Read these off the matrix that follows. Rows and columns are numbered from 1.
1) Find the entry in the bottom-right corner.
2) Find the entry in row 1 and column 3.
3) Find the entry at row 2, column 3.
4) Find the entry in row 1 and column 2.
5) Find the entry in row 2 and column 1.
6) Find the entry at row 2, column 2.
7) Find the top-left entry.
8) Find the entry in row 3 and column 1.
[[122 134 119 128 140 138 137 133 126 131 132 129 113]
 [125 125 125 129 125 132 135 127 120 117 130 121 134]
 [106 126 124 110 129 126 126 128 131 123 131 142 140]
 [127 110 123 123 125 121 126 127 135 123 142 116 118]
 [130 126 128 118 133 135 136 129 125 117 136 114 129]
 [124 111 124 129 125 120 123 126 141 127 140 121 112]
 [119 130 125 131 119 123 129 119 123 128 125 126 123]
 [128 128 128 128 128 128 128 128 128 128 128 128 128]
 [125 142 134 132 125 125 129 117 131 124 123 127 119]
 [129 135 136 121 132 140 133 124 132 124 127 120 125]
 [120 132 131 118 127 136 133 123 126 124 128 121 127]
 [123 121 128 142 129 140 131 127 132 114 127 131 130]
 [112 127 126 114 129 127 126 128 131 124 130 138 136]
 [128 128 128 128 128 128 128 128 128 128 128 128 128]
 [124 122 130 142 128 137 127 128 135 121 125 136 129]]
1) 129
2) 119
3) 125
4) 134
5) 125
6) 125
7) 122
8) 106

Questions about the row below.
1) Report the entry just left of 117.
2) Report the entry just left of 101.
3) Report the entry just right of 138.
4) Report the largest entry.
array([124, 117, 108, 123, 133, 101, 136, 143, 118, 141, 138, 118])
1) 124
2) 133
3) 118
4) 143

data =
[[149 140 144 152 132 133 136 113 149 134 126 116 137 131 123]
 [120 139 133 123 135 117 127 125 118 127 136 133 138 127 125]
 [130 138 132 132 133 124 133 126 127 126 131 130 138 132 129]
 [138 118 148 138 130 143 127 125 154 154 143 128 120 120 122]
 [132 138 132 133 132 126 133 127 128 126 129 129 137 133 130]
 [134 126 124 133 127 135 131 136 133 128 124 128 127 134 136]
 [133 133 143 134 133 130 129 119 137 138 137 128 132 123 122]
 [137 111 135 133 127 148 124 137 150 150 135 130 113 121 129]
 [123 147 126 126 133 114 135 124 112 112 126 131 145 138 131]
 [136 128 115 134 126 137 138 146 130 118 118 131 129 146 146]
 [127 129 127 127 127 125 127 126 126 126 127 127 128 127 126]
 [136 131 117 135 126 134 136 140 129 117 117 128 130 144 143]
 [139 134 137 140 130 131 132 120 139 132 128 123 133 129 126]
 [125 131 150 126 136 125 122 115 134 148 147 131 130 112 112]]
Give the 1st entry in reading order.
149
The third entry on the diagonal from the top-right corner -> 138
Give the smallest entry in the first column.
120
Give the 1st entry on the diagonal from the top-right corner.
123
The bottom entry of the column that holds the smallest entry: 131
Give the entry in the bottom-right corner.
112
The largest entry in the last column -> 146
The 2nd entry on the diagonal from the top-right corner: 127
Give the largest entry in the first row.
152
Give the entry directly above the smallest entry.
133
The bottom-left entry is 125
Give the top entry of the column that holds the smallest entry.
140
Give the 3rd entry from the end, reading row by row.
130
The 5th-last entry, reading row by row: 147
Give the second entry from the end, reading row by row.
112
Give the second entry on the main diagonal.
139
The first entry of the smallest entry's row: 137
Give the third entry on the main diagonal.
132
The largest entry in the last row: 150
The 4th-last entry, reading row by row: 131
Give the smallest entry in the first row.
113

Read these off the matrix that follows. Indices start at 1.
1) Read off the entry directly below the smallest entry.
2) Read off the entry in row 3 and column 2.
3) Read off the top-right entry.
4) Read off the entry in row 1 and column 3.
5) Read off the bottom-right entry.
6) Read off the entry in the bottom-left corner.
7) Read off the entry at row 1, column 1.
8) Read off the entry directly below the largest entry.
array([[126, 122, 127, 123, 121, 132, 129, 133, 124],
       [128, 128, 122, 132, 121, 131, 131, 123, 123],
       [131, 130, 121, 130,  98, 143, 127, 132, 129],
       [129, 124, 130, 125, 146, 116, 137, 122, 132],
       [125, 128, 131, 126, 129, 128, 127, 128, 131],
       [132, 127, 131, 125, 128, 131, 129, 129, 129],
       [126, 129, 122, 127, 112, 126, 125, 126, 118]])
1) 146
2) 130
3) 124
4) 127
5) 118
6) 126
7) 126
8) 129

[144 112 140 106 149 142 123]
The third entry from the left? 140
The 1st entry from the right? 123
The 2nd entry from the right: 142

Questions about the grid below. Rows and columns are numbered from 1.
1) Report the entry at row 1, column 2.
2) Report the entry in row 2 and column 2.
3) Report the entry in row 1 and column 3.
4) Report the bottom-left entry.
5) Report the entry at row 3, column 1.
6) Report the entry in the bottom-right corner.
7) Report the entry in the top-left corner.
8) Report the entry at row 2, column 1.
[[123 135 123 131 141 134 139 124 141]
 [121 131 141 129 126 128 128 137 126]
 [133 122 131 128 122 123 119 131 121]
 [135 125 115 125 137 132 113 120 130]
 [133 125 124 120 131 131 126 130 130]
 [123 132 131 128 131 122 144 129 103]
 [130 126 131 122 125 133 129 131 127]
 [129 129 132 136 129 132 124 125 133]
 [132 128 126 123 127 129 133 127 118]
 [124 131 124 143 128 124 135 122 125]
 [132 126 128 116 134 133 124 137 132]
 [124 134 143 129 132 132 129 129 132]
 [127 127 129 128 127 128 129 127 128]]
1) 135
2) 131
3) 123
4) 127
5) 133
6) 128
7) 123
8) 121

m = [127 127 126 128 124 104 133 130 128 143 150 120 129 135 128 128]
Find the smallest entry.
A: 104
The entry just left of 135: 129

Read these off the array that follows.
1) Report the top-right entry.
2) Report the last entry, reading row by row.
3) Report the bottom-left entry.
4) Report the second smallest entry.
5) Report the entry directly above 106.
6) Report the entry in the top-left corner.
[[113 119 119 151 133 150 134 148 119 117 147 101 109 151]
 [144 144 136 143 142 108 154 107 154 102 106 133 124 118]]
1) 151
2) 118
3) 144
4) 102
5) 147
6) 113

X = [130, 134, 139, 133, 153, 135, 157]
The last entry -> 157
The first entry: 130
The second entry from the right: 135

A = [141 149 146 148 133 149 125 141 138 126 121 141 151 131]
The third entry from the left: 146
Give the second entry from the left.
Answer: 149
Give the entry just right of 151.
Answer: 131
Give the 3rd entry from the right.
Answer: 141

[[136 113 144 113 124 106]
 [112 138 116 146 131 149]
 [109 139 106 148 105 140]
 [142 146 113 113 151 146]
 [108 110 146 145 142 131]
 [110 106 148 142 137 120]]
Rows and columns are numbered from 1.
The entry in row 1 and column 3 -> 144
The top-right entry: 106
Give the bottom-right entry.
A: 120
The entry in the top-left corner: 136
The bottom-left entry -> 110
Give the entry in row 3 and column 1.
A: 109
Give the entry in row 2 and column 3.
A: 116
Give the entry just left of the largest entry.
A: 113
Give the entry in row 2 and column 1.
A: 112
Give the top entry of the column that holds the largest entry.
A: 124
Give the entry at row 2, column 2.
A: 138
The bottom entry of the column that holds the smallest entry is 137
The entry directly below the smallest entry is 151
Give the entry directly above 105.
A: 131

arr =
[[125 120 130 128 136 134 126 114 138 132 142 133 132 126]
 [131 119 127 133 134 148 134 126 123 125 141 127 127 123]
 [114 123 137 133 123 136 127 112 134 132 139 129 137 135]
 [125 116 130 140 127 149 133 131 122 129 137 127 126 125]
 [132 125 121 128 124 143 127 140 120 128 136 128 127 128]
 [131 126 127 135 133 151 132 128 126 128 138 132 131 126]
 [121 132 132 125 117 132 127 121 133 126 135 129 131 133]
 [127 116 132 127 124 134 137 133 127 124 141 119 119 124]
 [126 118 133 132 123 142 129 124 124 129 138 126 125 131]
 [121 106 137 138 123 139 131 119 119 128 138 123 123 136]]
Indices start at 1.
Report the entry at row 2, column 1.
A: 131
The entry in the bottom-right corner: 136
Report the entry in the top-right corner.
A: 126
Report the entry at row 1, column 1.
A: 125
Report the entry in row 2 and column 3.
A: 127
The entry in row 1 and column 3: 130
Report the bottom-left entry.
A: 121
Report the entry in row 3 and column 1.
A: 114
The entry directly above 143 is 149
Report the entry directly above the smallest entry.
A: 118
The smallest entry: 106
Report the entry directly above the largest entry.
A: 143
The entry just right of 151 -> 132
Report the entry in row 1 and column 2.
A: 120
